A small network was shown many inputs. Here are its activations along a few directions, one row for each input.
Each table varies a few parts of the input and shows all the possible inputs, shuffled.
Descriptions start from the smaller parts, as in this example, which fits no table here: one of 2 separate values, together with either a single point or one of 11 places along a line or (one of 4 places along a line, together with one of 5 places around a ring).
Shared parts are said once, and a part with two or three values counts as separate values.
In the rows, 128 means zero.

Other details of the inputs shift rows strongly along two fixed directions, in all tables alike. That doesn't count.

A family of inputs:
x1: [113 131 121 122 149 124 151 170 142  86 155 159  93 110]
x2: [175  94 136 118 169 160 226 168 118 111 154 114  99 162]
x3: [133 190 149  96 123 149  83  47 136 173 122  98 166  63]
x4: [131  81 134 171 119 115 184 180 107 114 138 107 120 172]
x5: [ 54 152 164 154 112 158 121 138 124 113 221  84 127  65]
x6: [ 90 124 162 161 150  97 142 142 121  97 145 133 128 103]
x7: [115 106 122 126 150 123 181 184 127  89 146 125 118 179]
x8: [103  78 130 154 136 118 175 169 119 109 142 121 128 171]
x9: [126 141 107 116 114 132 113 134 144 133 129 126 138 137]
x10: [129  69 120 157 141 115 186 180 105 104 127 114 119 201]
x11: [ 75 194 146 125 123 100  96 119 130 116 140 100 160  93]
x12: [ 70 140 172 167 129 103 121 133 141 112 177 133 138  49]
x13: [123 121 119 119 169 114 176 181 120  70 133 154  87 156]
x14: [195 127  70  82 118 150  85 108 144 147  69 184  93 156]
x15: [164 126  99 117 105 137 124 146 136 138 117 126 125 157]
x16: [160 126  76  73 148 143  91 107 143 128  66 187 100 170]
x17: [135 158 117 108 132 120 113 132 132 110 109 155 101 115]
x18: [175  78 112 141 121 133 127 131 129 142 106 168 107 154]
x19: [ 86 159 148 125 128 110  55  72 145 146 112 152 151  69]
x20: [ 76 182 164 149 115  99 138 156 126 102 172  89 146  80]
x21: [103 164 180 137 118 124 124  73 109 160 159  74 176  69]
x22: [106 142 119 133  90 124  59  86 146 169 111 120 163  99]
x23: [147 102 158 142 146 142 200 137 103 130 163  84 136 141]
x24: [159 121  98 127  77 137  63  84 138 186  82 127 149 137]
x25: [160 125 117 127 115 124  74  83 132 156  73 156 128 128]
x26: [223  97  88  81 131 177 121  68 111 188  61 138 130 191]
Description of these inputs: either a single point or one of 5 places along a line or (one of 4 separate values, together with one of 5 places around a ring).
Which other rows does x18 become when the place on the ring of 5 takes its other values? List them by row number.
> x6, x12, x19, x25
Which other rows does x12 become when the choice among 4 separate values takes its other values? List them by row number.
> x1, x9, x22

A family of inputs:
x27: [112 136 139 134 133 113 129 134 132 115 130 136 124 111]
x28: [112 142 134 126 133 122 131 136 126 115 136 123 130 125]
x29: [120 142 131 124 131 128 131 140 135 116 141 132 117 111]
x30: [130 127 138 132 123 135 141 125 123 132 144 113 130 114]
x31: [183  58  92 123 159 139 209 201 115  91 117 154  82 232]
x32: [164 134  94  94 119 151  81  89 135 157  83 146 122 151]
x33: [ 99 125 130 146 115 115 116 140 132 122 139 125 130 121]
x34: [118 131 142 137 133 116 128 133 132 118 135 140 123 106]
x35: [104 141 140 133 134 115 128 131 125 117 137 124 133 114]
x36: [151 141 102 100 119 134  78  80 133 164  79 139 146 146]
x37: [118 142 137 127 128 133 135 130 132 125 148 116 131 112]
x38: [113 130 142 137 134 120 134 129 128 127 135 121 138 115]
x39: [124 137 134 128 128 126 140 133 122 126 136 109 136 132]
x40: [112 141 132 130 132 112 130 137 130 115 132 133 127 116]
x41: [124 140 140 131 123 134 136 129 126 129 148 109 132 115]
x42: [120 130 138 136 134 123 130 132 132 118 140 139 121 103]
x43: [124 128 137 128 129 134 137 128 129 129 146 122 131 111]
x44: [115 142 135 126 131 123 135 133 128 122 139 115 138 125]
x45: [117 146 129 123 133 124 130 143 133 112 137 131 122 116]
x46: [116 143 134 124 129 129 136 134 129 122 142 114 135 119]
x47: [111 121 133 151 109 121 125 139 125 131 140 112 140 129]
x48: [130 121 142 141 127 132 140 123 122 133 142 117 132 115]
x49: [103 130 128 144 115 112 114 146 136 116 137 134 127 115]
x50: [172 124  91  94 120 146  87  95 137 155  80 159 118 148]
x51: [123 126 143 138 133 129 134 126 129 129 145 124 133 110]
x52: [157 137 102 102 114 136  83  79 127 167  77 131 145 150]
x53: [116 127 144 141 134 121 130 127 127 122 138 132 127 110]
x54: [128 123 146 142 126 125 138 124 122 133 137 119 135 117]
x55: [116 128 147 142 131 121 135 125 129 127 141 122 136 106]
x56: [118 132 145 141 128 120 136 126 122 130 135 112 139 115]
x57: [192  51  93 128 150 154 222 193 107 107 121 129  88 237]
x58: [169 118  98 105 122 147  84  82 132 160  79 154 124 149]
x59: [106 120 131 146 112 119 122 140 132 127 140 118 138 125]
x60: [112 129 140 136 134 119 131 129 126 120 130 129 128 118]
x61: [124 125 133 127 132 134 136 131 126 123 140 132 120 118]
x62: [155 143  94  92 120 146  77  88 134 155  80 142 130 149]
Changing only one part turns x35 into x36. The same change can be made to x58. Which row results?
> x51
What do these inputs look like to the network?
> one of 4 places along a line, together with either a single point or one of 8 places around a ring
Which other rows does x37 become when the place on the line of 4 takes its other values? List them by row number.
> x29, x32, x41
Which other rows does x41 become when the place on the ring of 8 takes its other values? List them by row number.
> x30, x39, x48, x52, x54, x56, x57
Which other rows agree with x42 in the place on the line of 4? List them by row number.
> x27, x29, x31, x34, x40, x45, x49, x50

A family of inputs:
x63: [ 82 201 162 154  67  98  53  86 139 162 141  96 178  28]
x64: [154 129 128 109 147 143 141 125 142 122 142 160 107 103]
x65: [165 165 109  80 131 156  65  67 139 153  89 164 110 107]
x66: [ 70 160 182 182 107  97 137 145 107 106 178  80 139  58]
x67: [211  87  78  87 134 158 142 116 135 166  75 136 137 227]
x68: [154 100 152 153 126 126 136 104 121 154 127 134 136 106]
x69: [ 86 130 127 135 116 122  88 116 150 137 136 132 152 104]
x70: [155 157 112  75 130 158  68  37 118 183  66 116 156 144]
x71: [185  83 115 152 117 128 159 157 106 123 118 129 102 186]
x72: [ 76 204 141 112  97 113  81  92 137 152 134  76 180  77]
x73: [208  35 106 151 132 133 201 177 124 132 111 144 108 216]
x74: [160 118 100 110 120 136 157 152 122 134 115 105 139 197]
x75: [ 77 172 182 140 146 116 149 138 142  96 199 127 125  20]
x76: [ 71 162 208 181 123 103 129 116 109 117 183  93 146  31]
x77: [136 149 109 102 110 134 120 118 128 151 112  97 155 156]
x78: [ 82 147 171 181  96  94 148 166 122 114 179  87 148  73]
x79: [152  97 122 111 158 154 180 128  99 127 114 107 120 192]
x80: [ 54 141 147 162 112 106 127 175 142  96 193 115 138  93]
x81: [122 142  84 105  98 143  29  72 134 161  72 143 131 147]
x82: [130 130 132 137 146 130 186 198 116  72 171 128  82 130]
x83: [ 67 152 195 186 110  89 144 140 134 123 190  89 163  30]
x84: [146 153 117 114 130 137 127 147 130 105 139 141  97 121]
x85: [194  40 114 146 141 140 188 141 110 143 100 142 106 190]
x86: [ 97  78 150 162 160 131 184 181 113  80 179 134 102 151]
x87: [ 93 116 162 185 105  97 183 192 116 100 178  88 131 108]
x88: [135 136  64  94  83 143  20  72 150 180  55 150 144 160]
x89: [122  91 120 133 138 141 121 121 134 131 128 154 127 139]
x90: [ 57 172 158 136 122 125  52  75 134 136 145 127 149  56]
x91: [ 83 149 163 138 137 113 174 146 130 118 173  76 162 100]
x92: [136 134  85 109 105 147  40  85 131 154  78 149 127 159]
x93: [107 114 122 126 135 143  97 105 123 130 119 143 120 137]
x94: [ 91 184 181 145  98 108  53  43 137 179 129 110 182   5]
x95: [125 121 127 138 135 127 196 215 132  76 179 132  90 132]
x96: [ 30 240 162 122 132  40  30  80 151 111  89 153 164  20]
x97: [163 100 111 107 159 156 170 150 117 105 120 153  76 162]
x98: [105 159 145 117 128 123 133 107 137 144 141  90 172 102]
x99: [ 47 126 167 161 144 120 138 144 119  94 179 115 123  91]
x100: [212  62  82 106 152 156 194 185 140 112 117 173  79 209]
x101: [157 180  93  81 110 149  53  81 136 149  81 148 113 113]
x102: [131 126  73 105  91 140  46  98 145 161  77 149 139 162]
x103: [127  82 164 187 131 109 209 189 122 106 176 111 128 124]
x104: [140 145 102 107 116 135 129 155 142 117 127 140 106 127]
x105: [178 129  79  82 118 153  97 102 154 158  76 162 115 145]
x106: [ 65 184 182 142 134 105 147 129 136 121 189  72 178  56]
x107: [176  98 110 107 160 157 168 151 119 104 122 161  74 164]
x108: [202  53 107 110 166 158 211 151 112 131 119 134 115 225]
x109: [ 86 127 189 178 132 111 161 136 102 111 172  95 127  75]
x110: [150  47  84 131 136 142 162 168 135 124 108 153 106 213]
x111: [121 122 131 138 147 131 195 200 114  70 170 123  78 136]
x112: [100 193 135 109 114 128  86  84 117 147 119  80 162 105]
x113: [153 122  88  93 114 150  29  46 152 185  67 171 146 139]
x114: [139  76  97 130 131 138 130 147 144 131 114 153 123 180]
x115: [185  80 113 109 163 160 190 139 101 125 115 124 111 217]
x116: [136  85 172 176 148 121 201 169 100 100 170 117 107 131]
x117: [165  23  95 134 159 153 188 173 121 114 120 164  92 222]
x118: [101 121 107 136 105 126  97 147 141 125 133 136 132 143]
x119: [ 75 191 147 124 149  47  75 118 143  92  89 174 140  83]
x120: [195  82  88 107 146 152 179 172 141 117 116 166  86 186]
x121: [131 117 124 136 135 126 198 215 135  76 180 135  90 138]
x122: [136 141 100 110 116 135 132 157 141 117 123 138 106 133]
x123: [ 94 145 168 178  97  93 144 165 127 115 181  95 147  80]
x124: [188  73  97 105 159 156 185 156 128 115 112 167  80 178]
x125: [199 118  92 123  95 142  76  87 112 171  60 137 122 175]
x126: [111 185 144 103 136 139  85  86 133 128 130 137 117  59]
x127: [125 122 100 105 118 145  50  59 145 173  79 158 144 125]
x128: [160 174  97  83 108 147  56  56 121 175  72 110 153 153]
x129: [119 149 150 109 142 134 129  83 125 154 132 102 165 102]
x130: [166 177  83  72  90 144  38  53 145 196  62 119 174 153]
x131: [ 70 171 129 131 105 124  47  94 131 136 130 121 143  88]
x132: [142 138 117 108 131 137 133 138 150 125 132 147 114 107]
x133: [114 133 156 128 158 131 174 154 137  96 174 140 106  75]
x134: [ 87 136 156 150 179  46 184 203 130  42 137 170 110 127]
x135: [132 149 122 112 129 139 132 119 107 131 122  92 138 154]
x136: [147 146  75  95  94 147   9  58 141 174  63 158 136 153]
x137: [143 121 134 153 106 120 124 129 107 134 119 113 120 132]
x138: [101 105 188 183 144 112 190 160  96  96 180  99 118  97]
x139: [ 72 129 158 155 182  45 195 212 123  35 135 164 105 127]
x140: [ 41 149 172 164 124  99 124 150 153 104 199 115 156  55]
x141: [192 126  95  76 132 161  92  50 129 189  63 136 155 169]
x142: [208  41 119 145 140 141 185 142 114 143 111 152 109 189]
x143: [185 103  95 122  96 136  90  80 137 190  61 140 145 155]
x144: [112  98 158 142 166 130 228 163 109 101 176  93 131 142]
x145: [121 169 137 117 123 128 116 113 118 131 138  92 151 124]
x146: [135 136 140 113 151 148 141 101 107 136 127 105 139 145]
What do these inputs look like to the network?
> one of 4 places along a line, together with either a single point or (one of 4 separate values, together with one of 5 places around a ring)
Changing only the place on the line of 4 turns x108 into x144. The same change can be made to x80. Which row results?
> x88
Changing only the place on the line of 4 turns x136 into x92. The same change can be made to x121. Which row results?
> x95
A walk changes only the place on the ring of 5. It starts at x91 and steps to x144. List the rest of the walk in order.
> x79, x112, x72
Which other rows does x98 become when the place on the ring of 5 takes its other values? List them by row number.
> x70, x77, x129, x135
A walk changes only the place on the line of 4. It starts at x143 and steps to x83. List the rest of the walk in order.
> x103, x73
Which other rows does x132 become when the place on the line of 4 takes its other values? List them by row number.
> x100, x105, x120
Which other rows does x76 become when the choice among 4 separate values takes its other values? List them by row number.
> x90, x107, x146

A family of inputs:
x147: [129 150 138 123 116 143 109 101 130 147 142 118 137  90]
x148: [148  66 120 153 135 131 204 183 105 108 139 110 115 201]
x149: [181 121 121 100 143 151 122  72 118 164  85 135 134 145]
x150: [118 133 134 132 123 127 149 141 119 126 143  94 144 138]
x151: [183  76  71 113 128 135 135 145 122 132  65 160 105 233]
x152: [111 172 127 113 120 127  68  95 147 136 122 145 129  71]
x153: [147 151  90  87 124 137  91 113 139 137  88 147 125 155]
x154: [ 27 181 183 170 116  80  97 129 136 104 178 108 158  30]
x155: [123 156 150 112 154 116 115  99 130 123 117 146 128  90]
x156: [ 73 154 158 156 119  97 100 127 142 117 152 134 139  60]
x157: [ 89 150 173 155 116 120 117 113 132 133 174 106 147  52]
x158: [196  74  86 114 112 156 102  93 128 177  66 151 125 192]
x159: [127  68 139 165 156 119 216 213 121  72 173 149  82 151]
x160: [139 155  89  91 114 128  68  95 138 150  78 142 140 151]
x161: [105  87 161 181 135 112 195 182 112 103 176  99 131 138]
x162: [130  96 141 145 152 136 232 207 110  85 181  95 109 172]
x163: [162 147 103  89 114 159  84  77 134 169  96 127 135 136]
x164: [115 167 123 106 127 129 100 119 141 121 127 137 122  99]
Changing only one part turns x154 into x161. The same change can be made to x153. Which row results?
> x162
What do these inputs look like to the network?
> one of 2 separate values, together with either a single point or one of 8 places around a ring
